A small network was shown many inputs. Here are its activations along a few directions, one row for each input.
Each table varies a few parts of the input and shows all the possible inputs, shuffled.
Descriptions start from the smaller parts, as in this example, which fits no table here: one of 5 places around a ring, together with either a single point or one of 9 places around a ring or (one of 3 separate values, together with one of 6 places along a line).
Shared parts are said once, and a part with two or three values counts as separate values.
In the rows, zero is written as 128.

Other details of the inputs vary at random and push rows far along two fixed directions, the same in every table; ignore that.

A family of inputs:
x1: [129 103 121  87 128 123  49 105 131  99 132]
x2: [117 157 164 198 158 144 196 166 135 138 137]
x3: [121 174 159 175 161 160 181 186 126 106 170]
x4: [139 111  64  82  54 141 180  76  62 172 132]
x5: [145 111 151 127 135  97  67 153 169 107  73]
x6: [118 169 148 166 177 139 192 139 145 159 185]
x7: [162 112 103  81  85 115  84 147 115 117  80]
x8: [144  86 126  90 130 126  73 123 162 124 118]
x9: [115 153 160 195 160 170 195 180 128 117 157]
x10: [118 176 145 160 181 136 166 123 143 140 190]
x11: [161 114  83  98  47 130 178 129  60 150  95]
x12: [ 88 163 138 177 157 143 195 118 125 138 169]
x13: [110  83 130 115 130 129  63 117 158  94 107]
x14: [162 128  76 101  40 112 202 108  50 184  80]
x15: [119 101 144 128 143 107  66 108 186 129  97]
x16: [120 195 160 177 167 130 180 179 128 130 159]
x17: [104 103 143 122 145 100  47 107 166 102  97]
x18: [164 122  54  54  57 136 172  70  42 170 148]
x19: [ 95  93 162 130 170 131  26 126 183  69 124]
x20: [130 107 127  95 133  91  47  99 147 115 110]
Description of these inputs: one of 2 separate values, together with either one of 4 places along a line or one of 6 places around a ring.
The inputs of x17 and x19 match in every part but the choice among 2 separate values. If x16 is changed in the same way as x17 into x19, which row does it become?
Answer: x7

A family of inputs:
x21: [118 151 147 151 164 124 140 130 155 137 152]
x22: [135 138 136 128 135 132 136 150 128 122 145]
x23: [125 139 130 122 142 126 135 130 127 137 150]
x24: [126 149 126 126 137 128 139 121 131 140 150]
x25: [126 137 135 133 143 120 145 126 132 144 145]
x26: [148 108  83  89  60 101 132  94  85 156  72]
x27: [126 133 136 146 129 126 137 149 118 118 122]
x28: [136  65 157 108 140 119   8 148 200  79  76]
x29: [118 134 136 134 129 133 132 146 122 111 132]
x30: [133 141 137 140 148 139 127 106 115 114 154]
x31: [127 124 137 143 133 138 153 134 129 137 125]
x32: [147 144 126 131 122 126 139 141 121 137 123]
x33: [134 123 137 146 129 143 146 146 125 126 129]
x34: [150 109  75  74  49 112 128 100  73 143  83]
x35: [138 135 134 132 137 120 149 138 127 141 128]
x36: [112 143 124 131 131 135 131 128 124 118 141]
x37: [129 145 122 121 133 134 132 132 128 129 151]
x38: [117 135 140 147 138 122 145 138 126 129 122]
x39: [109 140 130 144 132 120 140 114 130 136 132]
x40: [150  92  74  82  58 110 136  74  92 165  90]
x41: [127  69 146 105 142 114  18 125 191  99  87]
x42: [117 135 126 133 132 142 141 115 133 134 145]
x43: [107 132 137 143 139 120 142 124 128 131 135]
x44: [106 136 134 136 138 127 132 128 124 124 143]
x45: [131 134 143 140 155 138 125 116 112 112 158]
x46: [128 133 128 136 123 147 140 135 130 121 136]
x47: [101 139 146 147 161 139 122 149 141 102 155]
x48: [145 136 134 131 130 126 138 150 120 132 127]
x49: [118 123 128 132 136 149 138 135 128 121 153]
x50: [126 144 133 147 125 129 138 142 119 124 120]
x51: [137 145 129 133 133 121 147 131 130 144 125]
x52: [110 145 125 134 128 128 138 117 120 132 140]
x53: [129 136 125 119 136 133 133 138 123 126 154]
x54: [135 147 127 124 130 133 136 140 129 125 138]
x55: [150  97  70  73  61 127 130  90  86 148 102]
x56: [130  65 148 114 144 105  26 120 196 105  79]
x57: [134 132 131 145 127 143 143 138 130 127 124]
x58: [128 130 132 144 133 135 147 127 136 137 121]
The inputs of x48 and x32 match in every part but one. If x23 is changed in the same way as x48 into x32, which row does it become?
Answer: x24
Describe the family of inputs behind these rows.
Answer: one of 2 separate values, together with either a single point or (one of 3 separate values, together with one of 6 places around a ring)
Which other rows does x41 become when the choice among 3 separate values takes its other values? List them by row number.
Answer: x23, x44
Which other rows does x43 become when the place on the ring of 6 takes its other values? List them by row number.
Answer: x27, x29, x38, x44, x47

A family of inputs:
x59: [152 131  92  88  89  99 139 103  98 163 107]
x60: [157  88  88  69  73 104  94  85  85 139  89]
x61: [117 162 159 163 183 146 145 137 144 122 184]
x62: [ 97 149 166 186 176 138 159 139 149 123 155]
x63: [142 104 123  97 109  88  65 122 135 121  73]
x64: [134 155 122 133 138 155 184 137 107 141 180]
x65: [109 110 170 164 167 136  94 159 182  98 116]
x66: [144  97 122  96 101 103  70 144 137 113  72]
x67: [107 153 159 174 181 136 159 133 164 137 164]
x68: [ 79 129 151 139 175 130  77 113 175  97 161]
x69: [110 168 161 177 162 148 154 179 140 102 152]
x70: [ 84 163 108 141 126 163 203 116  88 136 200]
x71: [140 136 119 114 134 127 137 109 118 142 151]
x72: [132 142 145 133 152 125 115 159 162 121 133]
x73: [143 127 119 115 121 142 136 131 114 132 144]
x74: [124 138 164 147 169 126  88 171 183 103 128]
x75: [145  82 118 100 110 115  82 120 160 134  82]
x76: [135 151  78 123  73 133 246  84  45 198 146]
x77: [135 126 102 124  92 140 186 118  97 161 128]
x78: [131 120 137 127 137 142 116 145 128 108 136]
x79: [120 167 127 154 135 154 196 122  83 132 179]
x80: [124  88 147 138 130 129  72 143 170  96  81]
x81: [148 110 120  94 111  91  67 117 145 132  82]
x82: [146 127  93  99  74 104 136 108  79 145  89]
x83: [136 100 144 122 137 137  64 145 155  85 108]
x84: [137 105  94 111  75 116 145  90  88 149  87]
Describe the family of inputs behind these rows.
Answer: one of 2 separate values, together with either a single point or (one of 3 separate values, together with one of 4 places along a line)
List by row number the other rows that have the choice among 2 separate values in common with x69.
Answer: x64, x65, x66, x70, x72, x73, x74, x75, x77, x78, x80, x83
Start at x59 and move only the place on the line of 4, one step at a time. The first step leads to x81. Which rows follow, in order?
Answer: x63, x82

A family of inputs:
x85: [137 138 135 143 147 127 135 127 143 131 131]
x86: [140 122 142 131 146 136 126 144 142 127 137]
x87: [140 142  65 106  49 120 224  93  27 177 116]
x88: [120 127 134 131 145 140 122 109 132 122 156]
x89: [123 130 137 155 139 134 136 131 135 118 121]
x90: [153 142  60  87  46 143 219 101  36 170 135]
x91: [130 128 145 148 137 140 133 147 132 108 124]
x92: [159  55  95  54  77 108  32 112 145 116  56]
x93: [125 115 145 145 141 143 125 149 137 111 126]
x94: [121 139 125 140 138 138 136 128 142 123 137]
x95: [119 126 129 136 137 145 132 135 147 129 146]
x96: [117 122 137 133 146 137 124 107 132 115 161]
x97: [126 148 132 142 132 143 135 138 134 123 141]
x98: [123 136 149 147 140 128 128 155 131 106 123]
x99: [157  46 108  60  78  88  17 121 139 110  30]
x100: [142 146 142 145 141 132 134 137 135 131 135]
x101: [113 132 132 133 140 132 126 142 147 128 144]
x102: [139 150  55  93  51 124 218  92  38 179 131]
x103: [134 123 139 138 146 133 132 134 146 138 140]
x104: [160  52  93  50  83  98  12  77 135 118  56]
x105: [111 142 134 132 154 129 118 122 127 119 153]
x106: [109 137 136 131 150 128 119 117 129 121 157]
x107: [147 149  61  84  46 131 218 107  31 170 134]
x108: [114 122 143 151 136 134 136 124 142 127 120]
x109: [107 131 136 130 147 125 125 112 125 115 161]
x110: [106 130 144 149 137 121 135 130 138 127 120]
x111: [113 121 147 149 144 126 124 145 142 121 126]
x112: [120 115 142 151 139 140 132 138 140 124 128]
x113: [163  67 108  82  73  99  35 109 133 116  37]
x114: [113 145 136 132 149 130 118 124 125 118 151]
x115: [134 154 145 144 144 120 130 145 133 131 133]
x116: [121 145 148 155 136 125 128 147 127 116 122]
x117: [128 130 140 135 147 121 129 141 143 139 137]
x118: [105 140 132 136 138 127 134 129 146 132 138]
x119: [117 133 133 127 139 136 124 152 139 118 142]
x120: [138 143 147 134 149 122 126 152 139 119 133]
x121: [121 138 140 136 145 115 136 127 144 142 130]
x122: [123 136 135 134 147 143 121 118 129 118 152]
x123: [144 137 144 138 146 135 134 144 140 120 136]
x124: [120 154 134 139 132 130 130 143 131 123 138]
x125: [114 133 127 136 133 140 140 121 144 134 138]
x126: [128 131 139 138 144 128 138 120 148 141 132]
x127: [129 147 137 143 151 115 134 134 140 131 131]
x128: [133 130 144 128 149 124 123 152 140 127 135]
The inputs of x108 and x110 match in every part but one. If x112 is changed in the same way as x108 into x110, which row does it become?
Answer: x111
Describe the family of inputs behind these rows.
Answer: one of 2 separate values, together with either one of 4 places along a line or (one of 3 separate values, together with one of 6 places around a ring)
Which other rows does x121 become when the choice among 2 separate values takes its other values? List them by row number.
Answer: x126
Start at x122 and move only the place on the line of 4, one step at a time. The first step leads to x104. Which rows follow, in order?
Answer: x88, x96
Which other rows does x100 become when the choice among 3 separate values takes its other values? List them by row number.
Answer: x97, x113
Which other rows does x117 become when the place on the ring of 6 takes its other values? List them by row number.
Answer: x115, x120, x121, x127, x128
